A small network was shown many inputs. Here are its activations along a few directions, one row for each input.
Each table varies a few parts of the input and shows all the possible inputs, shuffled.
Descriptions start from the smaller parts, as in this example, which fits no table here: one of 2 separate values, together with either a single point or one of 9 places along a line or (one of 6 places along a line, together with one of 8 places around a ring).
Shared parts are said once, and a part with two or three values counts as separate values.
In the rows, 128 means zero.

Other details of the inputs shift rows strongly along two fixed directions, in all tables alike. That doesn't count.

Table:
R1: [158 121 146 126 155 158 106 125 131 128 104 108 147]
R2: [184 117  51 147  64  73 165  98 169  97 111 119  93]
R3: [138 148 167 196  68 137 112  94 151 230 124 110  13]
R4: [146 111 141  82 206 151 155 129  80  55 121 175 225]
R5: [188 134  98 136 109  84 177 153 126  18 133 182 170]
R6: [164 131 141 100  82  92 213 137 111  24 134 207  84]
R7: [184 122  56 164  85  83 168  91 139 116 112 137 116]
R8: [ 63 175 140 188 147 159 100 185 202 186 156 109 170]
R9: [ 45 156 203  57 158 193 109 208 105 134 206 147 138]
R10: [ 77 122 175  61 181 160 209 128  77  73 138 205 159]
R11: [223  87 120 116 125 130 208  92 140  41  79 165 122]
R12: [147  75 109 108 123  71 189  88  86  40  84 172  99]
R13: [ 94 142 203 110 127 201  77 142 108 220 175 107  65]
R14: [ 47 146 166 118 192 186 137 187 192 121 146 127 209]
R15: [164 122 113 120  46  70  95 143  97  82 129 130  63]
R16: [164 116 118  34  92 109 178 138  55  42 171 182  83]
R17: [242 121  95 178  77  91 116  92 119 113 101 117  92]
R18: [131 169  69 216  71  84  77 131 170 214 149  78 113]
R19: [ 88 140 190 145 224 215 145 158 153 146 122 151 204]
R20: [ 61 144 143 108 214 168 104 153 106 139 152 125 241]
R21: [172 123  76 120 124  94 205 125 129  28 121 186 161]
R22: [157 117  92 112  54  64  97 120  80 103 126 122  62]
R23: [148 127  92 187  88 122 102  88 192 234 104  66  81]
R24: [120 124 102 103 152 126 110 120 118 128 124 101 173]
R25: [ 97 155 135 185 161 156  81 134 150 233 137  96 169]
R26: [102  91 186  41 189 161 131 132  41  67 120 178 171]
R27: [ 28 133 148 164 148 123  88 147 154 189 126  99 107]
R28: [145 169  87 208  63  84  53 151 174 182 151  72 108]
R29: [ 56 117 234  82 205 211  81 162  77 138 131 140 166]
R30: [147 137  95 171  98 116  50 100 158 236 114  47  98]
R31: [235 108 120 140 127 113 189 108 101  37  98 183 150]
R32: [129 138  72 167  82 104  80  91 178 224 119  34  90]
R33: [ 38 172 161 147 123 148 114 151 147 214 163 121  95]
R34: [117 157  74 172  83  96  47 128 172 213 138  45 105]
R35: [ 31 101 203 113 225 175 128 135 116 145 105 147 164]
R36: [ 38 138 185  42 178 199 115 161  71 167 194 139 145]
R37: [152 129  93 165  95 118  83  87 177 224 104  47  84]
R38: [ 88 117 152 147 128 102 132 155 146  91 116 141 105]
R39: [ 57 157 141 112 205 159 100 175 123 121 162 132 236]
R40: [121 120 165  68 124 164 121 122  75 161 169 140  81]
R41: [181 108  73  80 115  87 186 108 129  20 108 141 142]
R42: [184  91  73  96 117  99 211  87 127  43  97 157 144]
R43: [177 116 127 138  70  97 173  72 108 139 115 160  36]
R44: [193  81 135 173  80  82 148  75 124 100  69 139  28]
R45: [179 115 101  90 114  98 177 137 149  11 114 145 146]
R46: [154 143  88 213  91 118 102  97 178 234 115  88  91]
R47: [ 71 163 137 148 143 148  53 180 179 177 152  73 165]
R48: [ 60 148 145 125 211 170 129 156 118 146 150 140 242]
R49: [ 81 101 165  39 180 147 131 141  40  66 133 167 178]
R50: [233 103  98 145  80 105 145  79 153 107  80  98  71]
Description of these inputs: one of 5 places along a line, together with either one of 4 separate values or one of 6 places around a ring.
The inputs of R14 and R2 match in every part but the place on the line of 5. If R9 is changed in the same way as R14 into R2, which row does it become?
> R16
Change only the choice among 4 separate values in R15. List by row number the other rows that result.
> R6, R9, R38
Which other rows agree with R36 in the place on the line of 5? List them by row number.
> R7, R10, R12, R20, R24, R32, R42, R48, R49

Table:
R51: [ 94 126 151 103 143 148 101 133 103 157 140 117 124]
R52: [ 99 136 143 156 140 146 103 131 153 179 123 104 128]
R53: [138 129 126 125 114 115 140 135 125  99 131 142 120]
R54: [178 123  90 145  70  79 141 114 132  99 119 132  84]
R55: [153 124 117 122 118 122 126 122 116 118 129 128 127]
R56: [ 95 149 141 145 126 144 103 149 145 174 149 112 124]
R57: [158 111 133 105 145 133 175 116 113  72 115 164 142]
R58: [100 133 128 121 158 142 114 138 130 138 132 116 167]
R59: [138 124 122 103 132 120 165 134 118  72 131 160 146]
R60: [148 124 122 120 123 122 124 124 115 114 127 130 130]
R61: [109 137 135 123 148 149 107 137 129 154 139 113 150]
R62: [102 128 141 138 157 146 127 131 144 144 121 123 149]
R63: [133 127 114 118 126 112 153 133 126  88 129 147 140]
R64: [134 110 145 108 125 130 144 111 102 118 120 144  98]
R65: [188 119  90 159  73  89 141  91 140 132 107 119  77]
R66: [154 105 143  95 156 133 181 123 104  46 110 176 153]
R67: [108 132 152 136 151 157 123 133 137 156 129 126 137]
R68: [191 122  98 167  65  88 128  93 138 143 109 115  60]
R69: [100 142 128 138 140 144  94 136 141 178 138  97 146]
R70: [121 124 137 109 107 119 131 127 106 122 139 139  92]
R71: [139 114 123  92 147 116 179 137 110  38 124 175 161]
R72: [105 127 140 110 164 147 120 142 121 118 130 129 169]
R73: [185 131  81 175  49  78  90  99 141 169 119  84  59]
R74: [100 135 150 103 161 152 146 152 123 104 144 152 163]
R75: [ 94 142 123 151 136 136  82 136 149 188 134  86 141]
R76: [ 93 149 144 145 127 141 101 149 144 170 147 113 123]
R77: [ 96 134 138 145 153 147 119 130 149 163 124 114 146]
The inputs of R57 and R74 match in every part but one. If R77 is changed in the same way as R57 into R74, which row does it become?
> R63
What is each input in this table made of?
> one of 3 separate values, together with either a single point or one of 8 places around a ring
Change only the choice among 3 separate values in R65. List by row number the other rows that result.
> R59, R69
Which other rows agree with R55 in the choice among 3 separate values? List them by row number.
> R51, R58, R60, R61, R69, R72, R73, R75

Table:
R78: [ 55 141 181 121 161 172 105 156 127 172 150 127 130]
R79: [173  98 122  70 126 104 184 112  80  26 112 180 128]
R80: [136 118 141 112 139 141 140 120 115 115 122 142 131]
R81: [136 124 144  96 122 123 133 135  98  99 144 149 110]
R82: [155 107 135  92 122 116 179 122  93  49 122 178 112]
R83: [167 102 141  94 121 123 163 111  84  72 118 165 102]
R84: [ 70 150 148 129 167 165  98 158 142 167 151 109 168]
R85: [159 136  94 170  74  93 122 109 154 157 121 105  75]
R86: [106 121 147 102 140 139 125 132 104 122 133 137 127]
R87: [179  99 101  95 137 102 187 114 106  19 104 169 165]
R88: [ 91 135 152 118 162 151 139 143 132 128 136 143 157]
R89: [158 144  89 173  47  89  83 111 146 192 134  84  56]
R90: [149 130 110 154  61  92  88 104 126 184 129  94  41]
R91: [169 147  71 194  63  83  87 116 170 180 124  78  91]
R92: [111 130 147 102 132 140 123 142 107 119 145 140 129]
R93: [ 69 150 154 125 165 163  99 158 136 171 154 113 165]
R94: [175 105 120  99 141 123 180 111 105  52 110 166 143]
R95: [163 111 115 123 136 123 155 114 127  90 111 145 141]
R96: [ 85 135 133 136 160 148 105 143 146 162 132 106 162]
R97: [146 118 133 116 140 133 149 116 115 106 120 145 137]
R98: [162 135  89 180  77  90 122 110 165 150 115 101  93]
R99: [ 89 133 158 113 158 154 137 145 129 127 137 143 148]
R100: [154 121  98 136 104 102 131 110 128 119 118 118 109]
R101: [152 117 112 119 105 105 135 112 114 112 120 132 106]
R102: [ 65 147 163 117 159 168  95 161 126 172 156 116 152]
R103: [141 113 147 105 131 137 145 120 101 108 123 148 115]
R104: [133 119 122 110 134 120 143 120 112 101 123 141 139]
R105: [167 122 116 145  81 107 120 101 126 154 117 112  70]
R106: [118 135 126 141 153 135 142 140 151 112 121 136 167]
R107: [ 77 139 160 131 148 156 115 149 134 167 143 123 128]
R108: [ 93 148 132 142 153 148 102 152 153 156 141 106 171]
R109: [102 131 130 126 172 144 125 143 140 120 122 125 188]
R110: [172 136  88 194  72  96  96  97 168 190 110  77  82]
R111: [ 91 145 133 136 153 149 104 154 149 159 144 109 164]
R112: [173 122 104 149 123 113 141 111 140 109 105 129 138]
R113: [ 66 144 152 142 171 163 111 154 161 169 139 118 169]
The inputs of R79 and R105 match in every part but one. If R96 is changed in the same way as R79 into R105, which row does it become?
> R95
What is each input in this table made of?
> one of 4 separate values, together with one of 9 places along a line
Change only the place on the line of 9 in R93. List by row number the other rows that result.
> R81, R84, R89, R91, R92, R102, R108, R111
Change only the choice among 4 separate values in R92. List by row number the other rows that result.
> R82, R86, R103
